A small network was shown many inputs. Here are its activations along a few directions, one row for each input.
Each table varies a few parts of the input and shows all the possible inputs, shuffled.
A made-up example of a description, with smaller parts first: ring(5) and (point or (values(2) and line(4)) or line(9)).
Shared parts are said once, and a part with two or three values counts as separate values.
In the rows, zero is written as 128.

Rows:
row 1: [132 154 150 166  74 181  61 106 140 104 122 130  87  81 177 174]
row 2: [102 126 136 189 147 131 160 144 130 145  65 157 106 141  90 135]
row 3: [142 123 135 103 145 124 154 136 138 118 148 131 173 178 109 122]
row 4: [115 125  66  77 119  79  97 114 104 148 177 106 127  97 117  80]
row 5: [130 150 141 145 155 115 163 135 109 129  94 161 145 162 127 129]
row 6: [141 149 106  55 153  79 120 122 128 120 177 110 160 156 151 106]
row 7: [133 106 166 134 133 119 150 115 109 163 103 109 136 125 135 149]
row 8: [147 160  90  81  56 134  42 101 145  92 196 103 107  80 193 141]
row 9: [118 157 166 195  82 201  79 117 165  99  91 125  71  99 163 183]
row 10: [135 125 183 163 158 145 182 126 140 141  68 126 123 161 137 152]
row 11: [113 114 127 148 140 127 143 133 104 159  98 145 108  98 110 124]
row 12: [121 122  97 132 150 118 144 157 124 105 157 154 158 153  90 106]
row 13: [127 160 154 162 170 144 186 137 128 121  46 164 127 171 107 132]
row 14: [127 111 179 161 152 147 175 120 134 154  65 113 116 134 122 152]
row 15: [135 157  88  65 157  78 120 136 112 106 168 131 157 155 137  85]
row 16: [149 125 169 125 151 129 163 122 118 143  99 127 136 144 148 145]
row 17: [115 157 166 187  68 195  94 125 163 103  89 126  74 106 166 193]
row 18: [137 124 126 134  62 186  51 124 166  81 179 120 115  88 150 150]
row 19: [140  72 146 103 136 131 142 133 140 131 163 101 154 124 119 119]
row 20: [130 167  66  63 158  85 119 135  99 100 160 137 147 130 121  80]
row 21: [142 109 109  54 128  80 109 107 119 145 182  73 147 115 150 106]
row 22: [114 152 121 147 147 115 152 137  95 133  94 161 142 147 112 129]
row 23: [123 105 138 153 127 123 144 121 107 176 100 119 113 110 115 132]
row 24: [154 103 140 106 134 129 155 126 135 128 156 109 163 163 117 124]
row 25: [ 96 113 140 183 135 139 152 144 131 166  71 138 102 122  97 137]
row 26: [122 145 172 167 160 134 182 136 143 141  66 139 136 178 124 154]
row 27: [106 148 136 186 157 130 173 150 130 132  65 162 123 160 102 137]
row 28: [128  70 119 129 118 125 133 129 132 153 166 113 136 118  88 102]
row 29: [113  82 103 129 119 121 126 148 133 144 162 133 138 111  82  98]
row 30: [119 101  99 127 144 127 137 152 124 111 150 152 136 125  80 101]
row 31: [145 156  90  81  68 139  21 100 148  88 193 100 104  74 189 130]
row 32: [131 160 146 164  60 178  81 109 137 108 122 128  90  87 181 186]
row 33: [117 139  63  79 135  74 101 121  98 123 173 125 133 117 113  82]
row 34: [140 125 125 131  47 178  73 125 165  83 179 126 116  96 153 158]
row 35: [130 112  84  67 122  83  99 120 114 160 178  85 129  97 126  87]
row 36: [109 125 123 161 140 114 141 134  98 147 101 157 126 127 106 125]
row 37: [136 122 121 117 157 121 148 151 133  99 152 156 169 175 100 102]
row 38: [110  98 159 177 145 149 158 135 137 165  72 125  98 121 112 136]
row 39: [157 131 114  45 149  94 118 110 122 124 177  92 151 138 166  99]
row 40: [141 143 162 129 160 120 170 123 123 132  96 151 139 158 138 141]
Q: The inputs of row 36 and row 30 match in every part but one. If row 22 is changed in the same way as row 36 into row 30, which row does it become?
A: row 12
Q: The inputs of row 6 and row 3 match in every part but one. If row 8 is changed in the same way as row 6 into row 3, which row does it become?
A: row 34
Q: What is each input in this table made of?
A: line(4) and (values(2) or ring(8))
Q: Which other rows does row 9 become when the values(2) part takes its other values? List them by row number.
A: row 17
Q: A walk changes only the ring(8) part. It starts at row 35 and steps to row 21. List the rest of the walk in order.
A: row 39, row 6, row 15, row 20, row 33, row 4

Rows:
row 41: [125 119 190 177 155 152 185 131 143 154  60 125 132 164 124 153]
row 42: [122 146 132 143 183 117 185 142 106 136  89 175 153 182  87 112]
row 43: [131 146 180 150 160 138 182 126 117 139  63 134 138 170 135 161]
row 44: [127 108  65  78 105 102  85 125 119 129 211 113 133  93 112  87]
row 45: [112  89 154 180 143 139 176 140 118 170  64 141 107 125  89 144]
row 46: [121  98 176 181 146 150 176 124 131 169  63 130 114 138 107 155]
row 47: [105 126 133 162 190 121 192 154 118 147  75 169 137 165  64 104]
row 48: [108 174 185 249  65 229 115 121 165 106  26 153  59 102 154 224]
row 49: [129  93  88  94  97 108  80 125 125 130 192  93 117  76 130 106]
row 50: [147 125 123  78  93 115  85 112 136 124 183  90 133 105 179 123]
row 51: [126 126  65  72 127  95  97 132 117 110 207 130 144 117 110  70]
row 52: [145 149  68  54 137  81  98 124 118 102 192 122 150 130 134  85]
row 53: [130 144 159 146 180 129 193 143 119 125  78 158 159 191 117 133]
row 54: [136 105 112  89  93 115  77 109 129 132 190  85 124  77 157 118]
row 55: [101 102 140 179 159 126 178 153 117 165  70 152 126 139  73 123]
row 56: [154 151  94  50 130  86  99 124 131  90 190 113 152 139 164 109]
row 57: [133 162 126 157  29 186  11 111 165  78 162 121  71  61 200 177]
row 58: [153 141 117  65 110 116  91 110 132  98 189  98 154 129 167 118]
Q: The inputs of row 42 and row 52 match in every part but one. If row 55 is changed in the same way as row 42 into row 52, which row does it become?
A: row 44
Q: What is each input in this table made of?
A: values(2) and (point or ring(8))
